Each row has a name. Each piece below is followed by the name of the row it came from, unless a question asks for something else. Each question is about the rows just above it. Places in a row count from 1.

[157 159 162 130 175] : Q_441
[130 162 152 157 159] : Q_758
[157 159 162 167 169] : Q_357
[157 159 162 130 153] : Q_636
Put [153 130 162 159 157] back in order: which row is it? | Q_636
Changed Q_441: [157 159 162 130 176]. Place and old value: | 5, [175]
[130 157 159 162 175] is which row reordered? | Q_441

[171 173  86  80 134]  Q_381
[172  78 171  84  83]  Q_858
[172  87 177  85  90]  Q_116
[ 78  83 172  84 172]  Q_58
[ 82 171  86 174 176]  Q_105
[ 81  90 161 176 161]  Q_12
[ 82 171  86 172 176]  Q_261
Which row holds these entries in another order? [161 176 161  81  90] | Q_12
Which row holds these entries in another order? [172  84  78  83 172] | Q_58
Where does [171 173  86  80 135] differ from Q_381, and what was there? | 5, [134]
Put [ 85  87  90 172 177] back in order: which row is it? | Q_116

[170 124 133 127 145] -> Q_776
[171 135 146 108 121] -> Q_322
[127 145 170 132 124] -> Q_739
[114 151 179 117 103] -> Q_289
[123 131 111 106 125] -> Q_348
[116  88 136 132 137] -> Q_879
[119 113 131 126 132] -> Q_588
[126 128  91 151 126] -> Q_600
[117 132 111 161 140] -> Q_786
Where does [170 124 133 127 146] differ from Q_776, and what was there? | 5, [145]
Which row holds these entries in another order? [124 132 170 145 127] | Q_739
One entry of Q_879 was changed: [116  88 136 131 137]. Where, and from what? | 4, [132]
[121 171 135 146 108] is which row reordered? | Q_322
One entry of Q_600 was changed: [125 128  91 151 126]. Where, and from what? | 1, [126]

[138 124 114 130 111 117 134 128  94 135 123 127 132 126 125 130 111 126
 118 125 124 137 137 133 118 127 127 134 121 121 101 122 143 135 121 113
 135 129 109] : Q_188
[141 134 133 136 120 118 122 127 115 123 135 121 120 128 121 132 109 129
 122 121 134 139 159 144 127 127 131 133 142 122 116 129 118 153 112 124
 132 135 145] : Q_561
[134 135 127 130 123 130 126 125 111 138 130 133 128 129 122 138 126 117
 127 136 130 133 134 127 140 130 128 136 104 120 128 134 129 169 122 138
 127 136 135] : Q_623
[122 123 118 131 121 140 133 125 113 132 123 123 129 128 132 132 129 121
 133 131 126 119 101 130 118 126 124 126 112 133 141 140 134 134 146 156
 138 141 132] : Q_706
[119 128 109 128 113 127 128 124 117 114 132 129 133 129 128 118 126 129
 121 120 125 109 129 132 136 118 122 135 142 126 106 123 120 113 106 132
 144 122 113] : Q_436
[127 128 126 123 110 124 128 131 113 130 122 126 122 130 128 120 125 122
 123 114 130 119 144 125 133 131 134 130 103 118 131 128 125 140 142 120
 137 123 130] : Q_62
[118 133 141 129 131 130 132 130 118 127 127 133 124 132 141 125 130 133
 127 135 131 127 135 115 127 128 125 124 129 135 114 119 136 110 127 128
 128 128 105] : Q_520
[138 126 127 127 138 130 131 126 103 131 126 130 125 133 126 125 119 130
 136 124 126 132 137 135 129 127 129 119 105 130 160 121 121 119 128 119
 116 137 129] : Q_340
[138 124 114 130 111 117 134 128  94 135 123 127 132 126 125 130 111 126
 118 107 135 128 138 123 120 133 125 131 154 123 113 131 132 126 143 114
 105 121 135] : Q_924
[127 126 125 124 139 135 111 129 135 147 128 133 128 131 136 117 127 131
 124 142 127 156 142 121 126 123 123 127 118 123 130 138 109 128 135 119
 110 128 143] : Q_6
[127 128 126 123 110 124 128 131 113 130 122 126 122 130 128 120 125 122
 123 124 126 123 145 132 119 133 127 131 148 127 135 133 127  89 137 137
 125 137 123] : Q_161
Where does [127 128 126 123 110 124 128 131 113 130 122 126 122 130 128 120 125 122
 123 114 130 119 144 125 133 131 134 130 103 118 131 129 125 140 142 120
 137 123 130] differ from Q_62, and what was there? | 32, [128]
Changed Q_161: [127 128 126 123 110 124 128 131 113 130 122 126 122 130 128 120 125 122
 123 124 126 123 145 132 119 133 127 131 148 127 135 133 127  89 137 137
 125 137 124]. Place and old value: | 39, [123]
Where does [138 126 127 127 138 130 131 126 102 131 126 130 125 133 126 125 119 130
 136 124 126 132 137 135 129 127 129 119 105 130 160 121 121 119 128 119
 116 137 129] differ from Q_340, and what was there? | 9, [103]

[ 83 153 121 170] -> Q_684
[171 121  83 153] -> Q_788
[118 158 160 136] -> Q_335
[158 160 118 136] is which row reordered? | Q_335
Which row holds these entries in another order? [153 171 121  83] | Q_788
Which row holds these entries in another order? [158 136 160 118] | Q_335
Put [170 121 153  83] back in order: which row is it? | Q_684
Changed Q_335: [118 158 161 136]. Place and old value: | 3, [160]

[112 151 140 146  97 118] : Q_609
[112 151 140 149  97 118] : Q_566
[ 94 151 127 146 122 129] : Q_232
[ 81 151 128 135 126 135] : Q_595
[101 151 143 132  97 123] : Q_127
One entry of Q_232 was changed: [ 94 152 127 146 122 129]. Where, and from what? | 2, [151]
One entry of Q_595 was changed: [ 81 151 128 136 126 135]. Where, and from what? | 4, [135]
Where does [112 151 140 147  97 118] differ from Q_609, and what was there? | 4, [146]
Changed Q_232: [ 94 151 127 147 122 129]. Place and old value: | 4, [146]

[180  73 180  77] = Q_621
[176  79 180 179] = Q_86
[180 176 178  79] = Q_704
Which row holds these entries in another order? [178  79 180 176] | Q_704
Changed Q_86: [176  79 181 179]. Place and old value: | 3, [180]
One entry of Q_704 was changed: [179 176 178  79]. Where, and from what? | 1, [180]
Where does [176  78 180 179] differ from Q_86, and what was there? | 2, [79]
[ 79 178 180 176] is which row reordered? | Q_704

[ 88 165 168 168] : Q_989
[ 87 168 165 168] : Q_838
[ 88 166  87 142] : Q_205
[121  87 162 167] : Q_196
[166  88  89  88] : Q_770
[ 86 168  87  87] : Q_175
[ 88  88  89 167] : Q_670
[ 88  89  91 168] : Q_642
[169  90 164  86] : Q_841
[166  94 168 169] : Q_568
[168 168 167  89] : Q_92
Put [168  87 168 165] back in order: which row is it? | Q_838
[ 89 167  88  88] is which row reordered? | Q_670
Where does [ 87 168  87  87] differ from Q_175, and what was there? | 1, [86]
One entry of Q_175 was changed: [ 86 168  87  88]. Where, and from what? | 4, [87]
One entry of Q_841 was changed: [169  90 163  86]. Where, and from what? | 3, [164]

